Each row below holds a small network's activations on one input, seen along a few directions.
Each table varies a few parts of the input and shows all the possible inputs, shuffled.
Descriptions start from the smaller parts, as in this example, which fits no table here: line(6) and (point or ring(11) or (values(3) and ring(5))).
Shared parts are said once, and a part with two or three values counts as separate values.

Other details of the inputs vary at random and push rows far along two fixed directions, the same in every table; ignore that.

Table:
r1: -314	332	180	196	312	-176	-400	-317	173	-123	57	99
r2: 31	-109	-71	-98	-76	213	213	96	-59	67	-42	-31
r3: -114	249	151	17	91	198	-33	-311	23	40	37	-13
r4: 405	49	23	-68	-325	120	306	-34	-299	342	-27	-161
r5: -162	183	74	124	254	-200	-245	-211	131	-114	-116	4
r6: 248	-162	-106	0	-154	-257	46	214	6	-30	-15	28
r7: 248	54	16	-72	-292	152	209	-78	-297	161	76	-69
r8: -159	145	98	94	188	-131	-177	-145	95	-68	-69	-10
r9: -63	-522	-240	-92	-30	-90	97	567	192	-205	16	99
r10: 13	-749	-342	-48	-73	-231	144	783	170	-142	-72	47
r11: 241	71	23	-97	-197	398	411	-220	-342	508	-127	-297
r12: 73	-254	-175	-24	67	-160	89	236	40	-20	-160	-77
r13: -60	222	109	18	-16	-42	-243	-142	-19	-239	239	172
r14: 188	90	74	-133	-204	512	442	-253	-290	394	-84	-196
r15: -225	507	256	61	187	136	-184	-545	-25	79	35	14
r16: -117	257	153	40	87	141	-66	-326	2	93	10	-33
r17: 306	-607	-315	-42	-286	-341	164	613	-11	-181	-60	-3
r18: -202	518	198	99	269	-53	-275	-433	-17	-4	-53	-26
r19: 196	59	71	-179	-215	594	416	-258	-300	409	-73	-190
r20: -24	512	153	56	226	61	-78	-550	-155	164	-143	-128
r21: -183	326	152	12	172	185	-183	-326	59	-35	98	54
r22: 53	468	202	75	-33	-40	-155	-371	-138	113	142	50
r23: -192	341	140	-40	215	170	-161	-309	6	-53	101	70
r24: 19	-340	-89	-76	-89	168	131	241	109	-25	7	33
r25: -93	-623	-280	10	26	-292	-17	674	232	-246	-65	125
r26: -280	224	69	47	249	-97	-259	-139	129	-135	79	108
r27: 208	-42	0	-84	-262	72	163	108	-86	67	119	50
r28: 87	-238	-142	-123	-145	173	270	176	-96	147	-85	-62
r29: -190	-25	28	61	84	-364	-444	237	349	-475	280	384
r30: -365	-62	-41	153	391	-522	-482	245	391	-449	28	190
r31: 205	-422	-159	-83	-243	194	417	279	-158	267	-169	-166
r32: 489	-94	-49	-210	-526	463	603	-31	-492	397	19	-218
r33: -42	-487	-207	77	96	-377	-100	450	317	-272	-135	46
r34: -270	370	156	173	339	-199	-395	-290	172	-140	16	21
r35: 307	-469	-212	-47	-363	-90	263	472	-171	16	22	-27
r36: -245	468	211	85	242	45	-262	-449	61	9	75	30
r37: 249	70	-38	-45	-72	210	300	-226	-220	359	-212	-294
r38: -179	169	108	149	252	-170	-253	-172	162	-114	-49	-2
r39: 360	-300	-124	-143	-440	107	347	296	-176	218	38	-39
r40: 193	439	184	27	-126	70	26	-436	-344	183	46	-153
r41: -179	-480	-199	33	77	-206	-114	557	383	-356	60	182
r42: -460	-136	-41	97	342	-344	-526	328	493	-608	154	390
Each input here is: line(6) and (values(2) or ring(5)).
Question: Changing only the line(6) part turns r19 into r5. The same change can be made to r42. Which row results?
Answer: r20
Question: Changing only the line(6) part turns r41 into r36. The same change can be made to r3. Which row results?
Answer: r16
Question: Change only the line(6) part in r7. List by row number the other rows that result.
Answer: r13, r17, r32, r35, r40
Question: Which other rows agree with r4 in the line(6) part? List them by row number.
Answer: r8, r18, r30, r34, r38, r40
Question: Change only the line(6) part in r9. List by row number the other rows that result.
Answer: r10, r12, r23, r26, r30

Table:
r43: 96	419	156	21	-44	103	23	-294	-382	262	111	-78
r44: 412	-35	-74	-143	-321	196	278	-90	-326	237	-72	-148
r45: -92	-540	-280	5	193	-319	-92	483	321	-451	-181	141
r46: 459	-363	-236	-90	-435	138	431	256	-225	192	-58	-150
r47: -224	560	194	82	380	34	-349	-654	21	-39	-71	-16
r48: -47	-170	80	162	-130	-343	-227	240	299	-183	78	170
r49: 185	-361	-92	31	-303	-151	116	395	84	98	3	97
r50: -72	34	61	174	114	-358	-400	75	219	-289	166	211
r51: -168	-385	-152	31	-11	-119	112	478	74	126	-125	17
r52: -11	652	322	-67	-52	482	-54	-685	-205	133	273	101
r53: 216	-419	-291	-251	-186	263	515	301	-363	324	-252	-293
r54: -51	89	-47	-82	190	28	-37	-95	7	16	-130	-94
r55: -342	475	336	102	176	6	-535	-420	273	-429	376	321
r56: -48	59	70	-145	-41	582	218	-236	-62	178	18	1
r57: -179	673	302	147	78	-77	-254	-439	-185	202	145	103
r58: -127	323	121	2	132	198	129	-368	-255	405	-49	-168
r59: 191	573	358	89	-90	213	-48	-660	-243	233	72	-148
r60: 168	322	52	-161	107	330	296	-412	-309	261	-220	-240
r61: -101	278	75	113	225	-371	-434	-180	141	-466	88	252
r62: 186	45	-66	-94	-41	-127	49	69	-100	-157	4	38
r63: -240	-540	-73	159	56	-367	-204	522	540	-264	-95	124
r64: 172	-315	-130	-51	-204	-189	143	389	48	54	91	35
r65: 70	-477	-183	84	-167	-379	-104	483	275	-407	65	93
r66: -285	630	177	209	350	-392	-602	-357	200	-366	233	219
r67: -241	-450	-289	-7	263	-376	-119	570	180	-448	-128	139
r68: 407	-104	-18	-135	-374	179	274	-77	-257	153	-80	-202
r69: 231	-393	-177	-152	-192	229	525	261	-106	429	-175	-244
r70: 86	-54	-6	-55	-102	211	311	59	-58	438	-173	-165
r71: 20	206	123	30	50	252	146	-422	-93	382	-107	-159
r72: 360	-484	-188	-176	-227	268	536	197	-152	122	-328	-287
r73: -296	-219	-104	106	276	-274	-218	357	171	-192	-9	74
r74: -37	-115	-55	5	151	-33	8	161	113	38	-79	-69
r75: 283	-433	-276	-92	-227	268	475	210	-123	257	-234	-245
r76: -141	691	197	58	257	-147	-307	-504	-247	-174	112	115
r77: -239	-180	-186	88	273	-305	-226	310	347	-323	-35	76
r78: -482	245	-2	184	457	-306	-410	-87	180	-301	38	104
r79: -99	215	91	119	149	83	-99	-354	93	-27	-96	-149
r80: -325	-41	111	233	355	-313	-481	28	455	-384	0	110
r81: -503	-180	-73	-34	264	-7	-236	316	268	-358	169	291
r82: 309	310	163	-50	-161	160	144	-436	-284	41	-57	-131
r83: 273	387	160	-35	-123	195	133	-312	-306	329	76	-145
r84: 107	41	46	12	37	257	147	-209	-105	285	-145	-178
r85: 55	16	-96	-72	-74	-129	-28	96	-222	-52	50	14
r86: 37	-184	41	-169	-195	602	339	-56	-19	145	-24	-93
r87: -157	363	145	-88	-26	284	-58	-210	-204	-7	315	184
r88: -175	582	254	-130	148	613	67	-599	-131	231	96	-27
r89: -216	-564	-120	140	101	-360	-180	469	508	-313	-53	95
r90: 483	-447	-66	-127	-546	173	534	209	-200	356	-40	-225
r91: 8	704	305	-134	-51	512	22	-620	-259	199	276	71
r92: 316	-497	-193	-178	-261	274	447	189	-121	198	-291	-313
r93: -37	-98	-123	-10	66	-408	-288	289	183	-373	97	179
r94: -70	-171	-20	130	6	-410	-290	219	270	-229	165	225
r95: -389	570	248	204	313	-402	-549	-337	64	-181	283	242
r96: -28	-391	-290	51	-88	-389	-60	600	49	-297	101	138
r97: 267	-463	-143	-82	-328	288	522	271	-89	496	-264	-197
r98: 27	-392	-139	43	-166	-367	-50	612	249	-108	72	183
Question: Changing only one part turns r91 into r52. The same change can be made to r62. Which row results?
Answer: r61
Question: Changing only one part turns r74 into r80. The same change can be made to r66. Which row results?
Answer: r65
Question: What is each input in this table made of?
Answer: values(2) and line(4) and (point or line(6))
Question: A walk changes only the line(4) part. It starts at r72 and steps to r45. List the rest of the walk in order.
Answer: r60, r67
Question: Change only the line(4) part in r48. List by row number the other rows that result.
Answer: r49, r57, r98
Question: Change only the line(6) part in r43. List by row number the other rows that result.
Answer: r57, r76, r85, r95, r96

Table:
r99: 230	536	235	-14	-72	189	136	-607	-302	474	-80	-197
r100: 388	-303	-221	-210	-339	136	442	343	-321	152	2	-144
r101: 379	-457	-124	-151	-506	182	355	317	-134	12	62	-1
r102: -165	361	187	187	209	-65	-198	-401	4	165	-43	-117
r103: -277	353	116	58	249	4	-159	-278	-97	57	45	-11
r104: -136	282	121	58	345	138	-128	-465	82	39	-256	-169
r105: -157	306	136	199	202	-181	-247	-254	97	29	-40	29
r106: 66	-233	-24	-14	-132	-63	-65	291	149	-208	181	172
r107: -81	-205	-13	-25	-107	57	50	263	134	18	37	84
r108: 81	508	127	-4	-5	75	-97	-471	-335	-35	108	7
r109: 82	-560	-196	-217	-145	397	460	322	84	109	-223	-174
r110: -187	-328	-50	73	8	-7	-20	269	217	-44	100	99
r111: -167	396	87	19	211	-155	-239	-208	-41	-63	118	154
r112: -30	-159	-174	-154	150	268	211	56	-69	23	-230	-151
r113: 475	-455	-166	-76	-448	-32	355	302	-185	63	-132	-130
r114: 114	460	209	114	55	-78	-150	-436	-88	54	52	-68
r115: -75	-147	-128	-46	3	-79	109	269	-46	11	-8	19
r116: -539	-355	-120	202	322	-785	-814	690	851	-857	308	599
Question: Changing only one part turns r101 into r113. The same change can be made to r106. Which row results?
Answer: r114
Question: What is each input in this table made of?
Answer: values(3) and (point or line(5))
Question: Change only the values(3) part in r107. List by row number the other rows that result.
Answer: r105, r115

Table:
r117: -92	29	93	103	-27	-94	-211	-47	99	-137	139	151
r118: 228	15	-7	-118	-149	343	404	-237	-251	340	-195	-300
r119: 293	409	193	-81	-169	357	280	-510	-332	315	7	-183
r120: -96	83	-22	-47	59	141	43	-22	-7	61	-40	-3
r121: -117	240	169	198	119	-269	-326	-185	100	-159	74	95
r122: 202	383	204	-8	-109	192	74	-434	-200	302	-8	-89
r123: -369	368	154	84	284	32	-290	-317	47	-114	81	118
r124: 178	76	73	-56	-149	106	204	-45	-163	225	65	-70
r125: -177	22	-16	70	174	-124	-132	2	130	-25	-17	-15
r126: 44	377	167	-49	90	270	57	-499	-117	217	-129	-156
r127: 124	51	62	-49	-82	298	246	-212	-109	343	-117	-146
r128: 229	10	51	-28	-210	128	197	-75	-118	215	2	-46
r129: 228	-241	-142	-47	-180	-55	166	247	-169	-12	-22	-61
r130: 52	-325	-116	56	-100	-290	-65	311	166	-142	40	86
r131: -7	82	-13	9	29	-76	-150	19	47	-201	150	114
r132: 174	-976	-445	-180	-154	-128	279	955	200	-170	-180	18
r133: -110	-32	48	-9	-3	174	90	-33	-52	126	14	-49
r134: -79	374	118	50	144	144	31	-387	-222	211	-98	-124
r135: -6	463	120	30	25	4	-59	-405	-202	112	74	-2
r136: 597	-762	-366	-308	-545	207	664	670	-270	248	-148	-186
r137: -116	35	-6	91	67	-330	-226	131	40	-230	53	136
r138: 123	31	34	40	-102	-66	12	-56	-99	-39	-32	-59
r139: 10	-619	-319	-58	2	-176	77	566	169	-197	-111	3
r140: -134	-325	-96	133	110	-245	-122	292	236	-175	-100	34
r141: -199	-37	-6	116	211	-220	-230	23	196	-286	-81	14
r142: -220	-40	-89	56	204	-192	-145	90	132	-140	-31	78
r143: 44	270	137	-7	21	-55	-143	-228	9	-77	25	34
r144: -96	-420	-142	29	83	-229	-102	412	342	-172	-91	103
r145: -58	-247	-129	2	-23	-296	-104	418	167	-265	88	232
r146: 114	3	3	-38	-92	-62	33	93	-22	93	53	3
r147: 13	-291	-104	-40	-117	-94	-26	305	27	-228	121	111
r148: 45	4	26	62	-73	-158	-32	57	-80	35	45	-23
r149: -74	-315	-151	77	1	-432	-195	443	235	-258	112	146
r150: 283	152	-1	-145	-290	338	368	-119	-356	343	5	-119
r151: -311	4	26	101	294	-244	-283	117	322	-218	66	157
r152: -308	231	178	140	210	-295	-513	-139	265	-465	216	262
r153: -221	-15	51	92	46	-244	-317	142	175	-255	198	206
r154: -274	388	130	153	381	-116	-353	-351	51	-184	-11	14
r155: -30	-65	20	-40	-36	226	104	-96	-21	18	-36	-72
r156: -289	-51	-10	75	261	-283	-337	183	337	-211	4	153
r157: 170	-339	-143	-62	-189	161	390	245	-189	317	-194	-252
r158: 384	-210	-167	-157	-308	166	384	103	-313	221	-47	-171
r159: -275	314	152	161	217	-285	-472	-80	253	-277	231	231
r160: 345	68	33	-117	-296	345	345	-146	-257	261	-10	-164
r161: -181	-114	-32	111	175	-216	-200	58	256	-136	-38	54
r162: -213	253	146	73	286	-45	-193	-268	173	-172	-1	60
r163: 382	-822	-399	-185	-380	-30	436	791	-38	-51	-24	-13
r164: -333	-68	-52	81	311	-292	-285	219	321	-323	37	240
r165: -34	328	139	-19	43	315	117	-330	-133	303	-20	-137
r166: -175	405	164	29	302	87	-177	-410	8	-34	15	26
r167: -32	-65	-32	-33	20	131	30	8	111	-39	-60	-42
r168: 210	67	44	-19	-234	198	167	-117	-121	219	23	-63
r169: 9	122	50	-33	-125	97	34	-82	-177	59	108	56
r170: 21	-206	-150	-109	-5	48	143	232	-1	83	-120	-27
r171: -349	244	112	80	323	-43	-374	-237	136	-259	107	147
r172: 191	19	-15	-45	-173	28	104	-112	-112	50	-18	-100
r173: 6	-250	-84	-4	-49	106	98	180	132	52	-73	-15
r174: -34	305	213	3	-14	390	110	-482	-185	309	-35	-133
r175: 181	508	158	-96	-86	252	126	-465	-362	340	7	-88
r176: 128	103	-13	-118	-28	401	246	-192	-207	235	-74	-177
Question: What is each input in this table made of?
Answer: values(2) and ring(5) and line(6)
Question: Changing only the values(2) part turns r144 into r122. The same change can be made to r170. Which row results?
Answer: r175
Question: Changing only the values(2) part turns r118 into r172. The same change can be made to r123. Which row results?
Answer: r169
Question: Change only the values(2) part in r119. List by row number the other rows that result.
Answer: r162
Question: Change only the line(6) part in r122. List by row number the other rows that result.
Answer: r117, r121, r128, r130, r168
Question: Change only the values(2) part in r164. List by row number the other rows that result.
Answer: r145
